Each row has a name. Each piece below is followed by the name of the row it came from, unless a question asks for something else. Each question is about the rows just above it. Places in a row count from 0.

S:  .01  .68  .69 -.10  .15 -.89
V:  .17 -.11 -.07 -.37  .00  .15
Q:  .01  .68  .69 -.10  .15  .02
X: -.77 -.48 -.45  .32  .39 -.77
W: -.70  .57 -.07 -.37  .00  .15
G: -.20  .56  .56  .06 -.23 -.20
H: -.11 -.07 -.36  .00  .15  .12
.02 is at row and place => Q, 5
-.11 -.07 -.36  .00  .15  .12 => H
-.11 -.07 -.37  .00  .15 is in which row? => V

C: -.15 -.29  .95 -.23 -.06 -.27 -.33
M: -.27  .74 -.28  .30  .45  .36  .56
J:  .30 -.12 -.30  .24  .02 -.31 -.27
F: -.38  .36  .38 -.10  .15  .19  .32
Row and place of .74 in the named rows: => M, 1
 .95 -.23 -.06 -.27 with -1 step of .01 on every entry: =>  .94 -.24 -.07 -.28

Suso: -.07  .01  .00  .04  .11  .10  .00  .01  .04  .01  .00  .00  .02  .10  .10  .02  .00  .00  .00  .00  .05  .00  .00  .00 -.01  .00  .00
mekid: -.10  .05 -.03  .00 -.02 -.01 -.03  .05 -.01  .05 -.03 -.03  .04  .11 -.01  .04  .02 -.03 -.04 -.04 -.01 -.02 -.03 -.03 -.03 -.03 -.03
Ris:  .03  .05 -.03  .00 -.02 -.01 -.03  .05 -.01  .05 -.03 -.03  .04 -.02 -.01  .04 -.03 -.03 -.04 -.04 -.01 -.02 -.03 -.03 -.03 -.03 -.03
zev:  .03  .79 -.84  .03 -.04 -.02 -.05  .82  .04  .84 -.84 -.05  .84 -.04 -.01  .78 -.82 -.84 -.06 -.04  .06 -.62 -.73 -.84 -.05 -.04 -.82
 .03  .05 -.03  .00 -.02 -.01 -.03  .05 -.01  .05 -.03 -.03  .04 -.02 -.01  .04 -.03 -.03 -.04 -.04 -.01 -.02 -.03 -.03 -.03 -.03 -.03 => Ris
Move every entry of -.03  .04  .11 -.01 by -1 step of .01. => -.04  .03  .10 -.02

fozu:  .05 -.05 -.14  .00  .24  .10  .03  .05 -.29 -.01  .29  .01 -.11  .03  .06 -.21 -.84 -.09  .02 -.07  .14 -.04  .16  .08 -.03  .51  .02 -.23 -.17  .00 -.07 -.22  .79  .09  .43 -.13 -.09 -.13  .29  .02 -.27 -.18 -.07  .00  .16 -.23  .04
Zari:  .01 -.10 -.04  .14 -.15  .22  .07 -.66 -.18  .01  .05  .06 -.03  .08  .04  .13  .08  .03 -.06  .29 -.11 -.40 -.08  .25  .02  .09 -.11 -.50 -.06  .10  .19 -.30 -.39 -.05  .08 -.13 -.03 -.20 -.08  .09 -.24  .13  .06 -.07 -.36 -.54  .20
vunu: -.19  .18  .28  .11 -.08  .17 -.02 -.63  .08  .01 -.05 -.09 -.04  .18  .10  .04  .14 -.21  .05 -.18 -.04 -.15 -.44 -.32 -.08 -.32  .03  .07 -.01 -.15 -.02 -.43  .38 -.23 -.44 -.07  .02  .12 -.47  .04 -.42 -.11  .20  .54  .24  .03  .19
Kora: -.19  .18  .28  .11 -.08  .17 -.02 -.63  .08  .01 -.05 -.09 -.04  .18  .10  .04  .14 -.21  .05 -.19 -.04 -.15 -.44 -.32 -.08 -.32  .03  .07 -.01 -.15 -.02 -.43  .38 -.23 -.44 -.07  .02  .12 -.47  .04 -.42 -.11  .20  .54  .24  .03  .19
Fepo: -.07 -.08 -.22  .19  .03  .12 -.10  .12 -.08  .10  .07  .04 -.06  .13 -.16 -.05  .64 -.13  .03  .03 -.09  .08 -.06  .25  .03 -.10 -.13  .13  .07  .18 -.04 -.17 -.49  .13  .05  .14 -.02  .18 -.01  .00  .24  .33  .00 -.03 -.27 -.29 -.18
rimi:  .12  .22 -.23 -.10  .17  .18 -.69 -.10 -.49  .14  .35  .03  .00  .04  .07 -.02  .95 -.33  .04  .00 -.04 -.15 -.18  .89 -.01 -.13  .06 -.08 -.03  .42 -.13  .08  .49 -.13  .18 -.03 -.09 -.48 -.10 -.25  .12  .13  .29  .01 -.64  .23 -.09
The rest of the row after .25 .02: =>  .09 -.11 -.50 -.06  .10  .19 -.30 -.39 -.05  .08 -.13 -.03 -.20 -.08  .09 -.24  .13  .06 -.07 -.36 -.54  .20
The row with -.07 -.08 -.22  .19  .03  .12 -.10  .12 -.08  .10  .07  .04 -.06  .13 -.16 -.05  .64 -.13  .03  .03 -.09  .08 -.06  .25  .03 -.10 -.13  .13  .07  .18 -.04 -.17 -.49  .13  .05  .14 -.02  .18 -.01  .00  .24  .33  .00 -.03 -.27 -.29 -.18 is => Fepo
 .18 -.04 -.17 -.49  .13  .05  .14 => Fepo

murad:  .85  .71  .69  .84  .83 -.64  .59  .81  .85 -.69  .72 -.64 -.84 -.87 -.66 -.64
Voku: -.68  .39  .36 -.66 -.69  .59 -.81 -.61 -.93  .57  .39  .54 -.81 -.86  .55  .49
vav:  .85  .70 -.71 -.67 -.62  .79  .66 -.64  .79  .80 -.72  .70  .93  .92  .77  .73
kag: -.32 -.70 -.70 -.29 -.36  .62  .78 -.25  .94  .65 -.72  .60  .90  .93  .61  .58
susi: -.39  .67  .67 -.37 -.45  .69  .83 -.37  .93  .71  .68  .64 -.40 -.46  .66  .59
revi:  .61  .75  .73  .62  .58 -.31  .83  .59  .92 -.22  .77 -.21 -.68 -.72 -.25 -.19
rel:  .65  .56  .54  .63  .68 -.68  .27  .59  .28 -.74  .91 -.69 -.63 -.66 -.70 -.67
mifi:  .59 -.81 -.82  .58  .65 -.72 -.71  .58 -.83 -.71 -.82 -.65  .79  .84 -.66 -.62
zavu: -.75  .71  .90 -.72 -.74  .43 -.76 -.73 -.89  .47  .73  .39 -.91 -.95  .42  .39
Which value is in both kag and susi? => .93
After .85 .71, its row goes on with =>  .69  .84  .83 -.64  .59  .81  .85 -.69  .72 -.64 -.84 -.87 -.66 -.64
-.64 -.84 -.87 with -1 step of .01 on every entry: => -.65 -.85 -.88

vut:  .07 -.05 -.93  .00  .00 -.05  .01  .05 -.90  .07  .08  .01 -.97  .06  .03  .82  .03 -.95  .03  .01  .80  .01  .05  .03  .00  .01  .01  .05 -.02  .00  .00  .00  .00  .07  .05  .00  .00  .01  .02  .00  .03  .01  .05  .01
pifo: -.02 -.02  .01  .00 -.02 -.02  .09  .04  .01  .05  .06  .01  .01 -.07 -.06 -.02 -.02  .01 -.02  .01 -.02 -.02 -.07 -.06 -.02  .01  .01 -.02 -.02  .00  .00  .00  .01 -.02 -.02  .01  .01  .08 -.06  .01 -.07 -.02 -.02 -.02
zatop: -.02 -.02  .01  .00 -.02 -.02  .01  .04  .01  .05 -.02  .01  .01 -.07 -.06 -.02 -.02  .01 -.02  .01 -.02 -.02 -.07 -.06 -.02 -.02  .01 -.02 -.02  .00  .00  .00  .01 -.02 -.02 -.01  .01 -.02 -.06  .01 -.07 -.02 -.02 -.02
tosop:  .07 -.05 -.93  .00  .06 -.05  .01  .05 -.90  .07  .08  .01 -.97  .06  .03  .82  .03 -.95  .03  .01  .80  .01  .05  .03  .00  .01  .01  .05  .05 -.06  .00  .00  .00  .05  .05  .00  .00  .01  .02  .01  .05  .00  .81  .00
-.02 -.02  .01  .00 -.02 -.02  .01  .04  .01  .05 -.02  .01  .01 -.07 -.06 -.02 -.02  .01 -.02  .01 -.02 -.02 -.07 -.06 -.02 -.02  .01 -.02 -.02  .00  .00  .00  .01 -.02 -.02 -.01  .01 -.02 -.06  .01 -.07 -.02 -.02 -.02 => zatop
.03 with +1 step of .01 on every entry: => .04
The rest of the row after -.02 -.06  .01: => -.07 -.02 -.02 -.02
The row with  .07 -.05 -.93  .00  .00 -.05  .01  .05 -.90  .07  .08  .01 -.97  .06  .03  .82  .03 -.95  .03  .01  .80  .01  .05  .03  .00  .01  .01  .05 -.02  .00  .00  .00  .00  .07  .05  .00  .00  .01  .02  .00  .03  .01  .05  .01 is => vut

futed: .01 .05 .04 .04 .00 .09 .00 .08 .14 .01 .04 .04 .03 .01 .04 .39 .01 .00 .05 .07 .04 .05 .29 .00 .13 .06 .12 .15 .04 .01 .31 .03 .16 .30 .00 .31 .03 .04 .08 .03 .27 .33 .22 .07 .38 .09 .13 .15 .05 .13 .03
vabo: .04 .05 .11 .09 .00 .12 .06 .22 .18 .22 .04 .00 .08 .03 .00 .74 .03 .00 .00 .17 .04 .05 .20 .04 .03 .14 .11 .02 .13 .10 .07 .10 .07 .22 .03 .31 .15 .00 .16 .17 .23 .13 .05 .02 .10 .00 .05 .49 .05 .06 .14
nul: .04 .22 .04 .04 .05 .02 .00 .08 .14 .18 .01 .00 .01 .01 .13 .34 .03 .10 .00 .17 .04 .20 .67 .00 .05 .11 .12 .02 .13 .03 .12 .03 .07 .15 .00 .19 .01 .04 .08 .04 .23 .13 .13 .13 .09 .00 .09 .10 .07 .36 .00
Gano: .01 .09 .04 .04 .00 .04 .00 .27 .18 .01 .04 .11 .03 .01 .00 .63 .03 .00 .00 .14 .19 .09 .26 .12 .34 .28 .15 .03 .22 .03 .12 .10 .04 .39 .00 .53 .01 .00 .09 .07 .18 .10 .13 .18 .19 .09 .34 .10 .03 .17 .00
.67 with -1 step of .01 on every entry: => .66
.04 .05 .11 .09 .00 .12 .06 .22 .18 .22 .04 .00 .08 .03 .00 .74 .03 .00 .00 .17 .04 .05 .20 .04 .03 .14 .11 .02 .13 .10 .07 .10 .07 .22 .03 .31 .15 .00 .16 .17 .23 .13 .05 .02 .10 .00 .05 .49 .05 .06 .14 is in which row? => vabo

zirez:  .28 -.45 -.09  .17 -.28 -.17 -.45  .07  .32  .06  .10  .32
Kuga: -.45  .35  .15 -.10 -.55  .62  .62  .42 -.47  .51  .58 -.53
rolu: -.65  .35  .04 -.20  .25  .86  .81 -.08 -.05 -.19  .58 -.24
fadok: -.65  .01 -.53 -.52 -.39  .21  .22  .01 -.03  .37  .55 -.12
likag: -.45  .35  .15 -.11  .19  .34  .37 -.14  .09 -.23  .28 -.05
gep:  .02  .57 -.55  .24 -.26 -.32  .02  .50  .73 -.90 -.38  .60
Duno: -.22  .40  .03 -.62 -.56 -.01  .28  .90  .43 -.57 -.17 -.54
The rest of the row after  .15 -.10 -.55: =>  .62  .62  .42 -.47  .51  .58 -.53
Row and place of .50 in the named rows: => gep, 7
Go on from -.45  .35  .15 -.11 to the end of its row. =>  .19  .34  .37 -.14  .09 -.23  .28 -.05
The one value in Kuga and fadok: => -.53

Gude:  .64  .10  .11 -.61 -.60
Dut: -.06 -.03 -.10  .13  .14
sim:  .47  .68  .55 -.73  .76
furup: .11 .16 .02 .15 .02
napo:  .11  .15  .02 -.07 -.10
risil: -.06 -.04 -.26  .14 -.08
The rest of the row after .64 .10: =>  .11 -.61 -.60
Shared by napo and Gude: => .11
-.06 -.03 -.10  .13  .14 => Dut
Shared by Gude and napo: => .11
Go on from -.26  .14 to the end of its row. => -.08
Go on from -.06 -.03 to the end of its row. => -.10  .13  .14
Which value is in both furup and Gude? => .11

narer: -.32 -.30  .00  .25 -.27  .27 -.20  .00 -.47 -.06 -.04  .19 -.27 -.49 -.29  .00  .18 -.32 -.06 -.04 -.30  .00  .00  .19  .17 -.41 -.02 -.02  .00  .18  .17  .00  .01 -.32 -.01 -.01 -.05 -.32  .18 -.30 -.48 -.49
nim:  .10  .01 -.38  .19 -.66  .20  .23 -.38 -.85  .11  .11  .51  .16 -.84  .14 -.38  .50  .11  .10  .12  .09 -.38  .39  .52  .48 -.70 -.29 -.34 -.38  .50  .49 -.37 -.39  .10  .12 -.36  .12  .10  .50  .07 -.83 -.86
Zudub: -.67 -.60  .34  .27 -.59  .31 -.50  .35 -.86 -.05 -.05  .51 -.59 -.87 -.63  .34  .49 -.66 -.06 -.05 -.62  .33  .35  .52  .47 -.76  .24  .28  .34  .50  .48  .34  .36 -.65 -.04  .32 -.04 -.67  .51 -.61 -.86 -.88
Vome:  .46  .31 -.69  .10 -.50  .10  .56 -.71 -.64  .23  .25  .33  .50 -.62  .49 -.71  .32  .47  .23  .25  .43 -.69 -.71  .34  .32 -.50 -.53 -.62 -.71  .32  .32 -.69 -.73  .45  .23 -.66  .24  .46  .33  .40 -.61 -.65
dosi: -.77 -.60  .39  .28  .84  .28 -.73  .40  .68 -.28 -.24 -.79 -.75  .64 -.78  .40 -.78 -.79 -.27 -.24 -.04  .39  .40 -.80 -.77  .54  .27  .31  .40 -.77 -.79  .38  .44 -.76 -.14  .36 -.26 -.77 -.78 -.71  .62  .67
Guko: -.13 -.16 -.04 -.13 -.40 -.13 -.01 -.04 -.61  .57  .57  .39 -.09 -.60 -.12 -.04  .38 -.12  .56  .57 -.12 -.04 -.04  .40  .36 -.48 -.03 -.04 -.04  .38  .36 -.04 -.05 -.13  .51 -.04  .58 -.13  .39 -.13 -.59 -.62
Folu:  .07 -.01 -.50  .66 -.62  .71  .22 -.52 -.80 -.65 -.61  .32  .16 -.81  .14 -.51  .31  .08 -.65 -.59  .07 -.50 -.52  .32  .30 -.72 -.40 -.48 -.51  .31  .31 -.50 -.51  .07 -.54 -.48 -.65  .07  .31  .05 -.79 -.82
Where in the named rows is .62? => dosi, 40
Shared by narer and Vome: => .25

